m =
[[128 132 134 135 136 134 137 124 126 130 130 135 133 127 130]
 [135 128 128 125 128 123 137 131 129 139 131 123 126 135 132]
 [129 131 133 133 134 132 137 125 126 132 130 133 132 129 131]
 [130 130 135 136 140 134 143 120 126 132 127 137 135 130 127]
 [126 132 126 122 119 124 122 143 125 131 141 120 125 127 143]
 [127 132 128 126 124 127 126 137 125 130 138 125 127 127 139]
 [143 124 128 127 134 121 149 120 133 149 121 124 126 142 122]
 [130 130 131 128 130 128 135 130 127 133 133 128 129 130 133]]
m[0,0]	128
m[4]	[126, 132, 126, 122, 119, 124, 122, 143, 125, 131, 141, 120, 125, 127, 143]
m[6,4]	134
m[5]	[127, 132, 128, 126, 124, 127, 126, 137, 125, 130, 138, 125, 127, 127, 139]
m[6,8]	133
m[:, 4]	[136, 128, 134, 140, 119, 124, 134, 130]
m[3,11]	137
m[4,7]	143
m[:, 9]	[130, 139, 132, 132, 131, 130, 149, 133]
m[:, 13]	[127, 135, 129, 130, 127, 127, 142, 130]
m[1,11]	123
m[3,5]	134
m[7,8]	127
m[0,5]	134
m[3,14]	127
m[7,11]	128
m[4,10]	141
m[6,13]	142
m[2,9]	132
m[3,9]	132
m[3]	[130, 130, 135, 136, 140, 134, 143, 120, 126, 132, 127, 137, 135, 130, 127]
m[2]	[129, 131, 133, 133, 134, 132, 137, 125, 126, 132, 130, 133, 132, 129, 131]
m[2,14]	131
m[:, 11]	[135, 123, 133, 137, 120, 125, 124, 128]
m[6,5]	121
m[1,12]	126
m[2,12]	132
m[1,6]	137
m[2,0]	129
m[4,2]	126
m[0,14]	130
m[5,10]	138
m[3,8]	126
m[0,12]	133

a =
[[151, 133, 154, 109, 152, 115, 117],
 [130, 112, 102, 105, 133, 154, 106],
 [144, 152, 148, 101, 137, 151, 111],
 [152, 109, 153, 104, 102, 112, 110]]
a[0][0]	151
a[0]	[151, 133, 154, 109, 152, 115, 117]
a[3][6]	110
a[0][2]	154
a[1]	[130, 112, 102, 105, 133, 154, 106]
a[2][4]	137
a[0][5]	115
a[3][0]	152
a[:, 0]	[151, 130, 144, 152]
a[1][4]	133
a[3]	[152, 109, 153, 104, 102, 112, 110]
a[1][6]	106

W =
[[136 124 134 130 158 129 130 137 127]
 [129 129 129 128 127 128 127 129 128]
 [127 128 127 128 127 128 129 127 128]
 [130 129 130 129 126 128 126 129 128]
 [135 134 135 131 117 128 116 133 128]
 [130 127 130 129 138 129 129 131 128]
 [129 128 128 128 128 128 127 128 128]
 [129 129 129 129 125 128 125 129 128]
 [129 128 129 128 129 128 127 129 128]
 [124 129 125 127 117 127 128 124 128]
 [129 128 129 128 132 128 128 130 128]]
W[0][0]: 136
W[-1][8]: 128
W[-8][-4]: 128
W[:, -9]: [136, 129, 127, 130, 135, 130, 129, 129, 129, 124, 129]
W[0]: [136, 124, 134, 130, 158, 129, 130, 137, 127]
W[4][-6]: 131
W[-5][-9]: 129
W[-2][-6]: 127
W[-8][8]: 128
W[10][4]: 132
W[:, 4]: [158, 127, 127, 126, 117, 138, 128, 125, 129, 117, 132]
W[:, -6]: [130, 128, 128, 129, 131, 129, 128, 129, 128, 127, 128]
W[5][-5]: 138
W[-9][3]: 128
W[-3]: [129, 128, 129, 128, 129, 128, 127, 129, 128]
W[-7][-5]: 117
W[-9][7]: 127
W[-6][-7]: 130
W[:, -7]: [134, 129, 127, 130, 135, 130, 128, 129, 129, 125, 129]
W[:, 5]: [129, 128, 128, 128, 128, 129, 128, 128, 128, 127, 128]
W[7][-5]: 125
W[-6][-9]: 130
W[-11][3]: 130
W[5]: [130, 127, 130, 129, 138, 129, 129, 131, 128]
W[-4][-3]: 125
W[4][7]: 133
W[-3][2]: 129
W[-11][4]: 158
W[2][1]: 128
W[8][-1]: 128
W[7][0]: 129
W[2][6]: 129
W[-8][2]: 130
W[-2][6]: 128
W[2][5]: 128
W[10][5]: 128

arr = [158 141 125 130 144]
arr[0] => 158
arr[2] => 125
arr[4] => 144

data =
[[128, 126, 126, 115, 126],
 [118, 104, 132, 115, 121],
 [125, 120, 128, 113, 122],
 [134, 137, 124, 119, 138],
 [126, 122, 123, 108, 124]]
data[-5, 0] -> 128
data[1, 3] -> 115
data[3, 0] -> 134
data[:, -3] -> [126, 132, 128, 124, 123]
data[1, -3] -> 132
data[-2] -> [134, 137, 124, 119, 138]
data[1, 4] -> 121
data[1, -5] -> 118
data[:, -1] -> [126, 121, 122, 138, 124]
data[:, 1] -> [126, 104, 120, 137, 122]
data[3, 1] -> 137
data[:, -2] -> [115, 115, 113, 119, 108]

B =
[[131 129 124 126 125 134 131 131 130 122 132 130 127 130 129 125]
 [129 117 133 133 133 121 111 119 122 135 120 112 138 126 127 132]
 [109 151 136 125 134 107 156 135 130 148 125 154 113 119 124 139]
 [119 140 132 126 130 118 142 132 129 137 127 141 120 124 126 133]]
Indices start at 0.
row 0 col 0	131
row 0 col 9	122
row 3 col 15	133
row 2 col 7	135
row 2 col 2	136
row 3 col 2	132
row 3 col 14	126
row 2 col 8	130
row 0 col 12	127
row 2 col 6	156
row 1 col 8	122
row 0 col 2	124
row 1 col 9	135
row 3 col 8	129
row 0 col 6	131
row 3 col 13	124
row 3 col 10	127
row 3 col 12	120
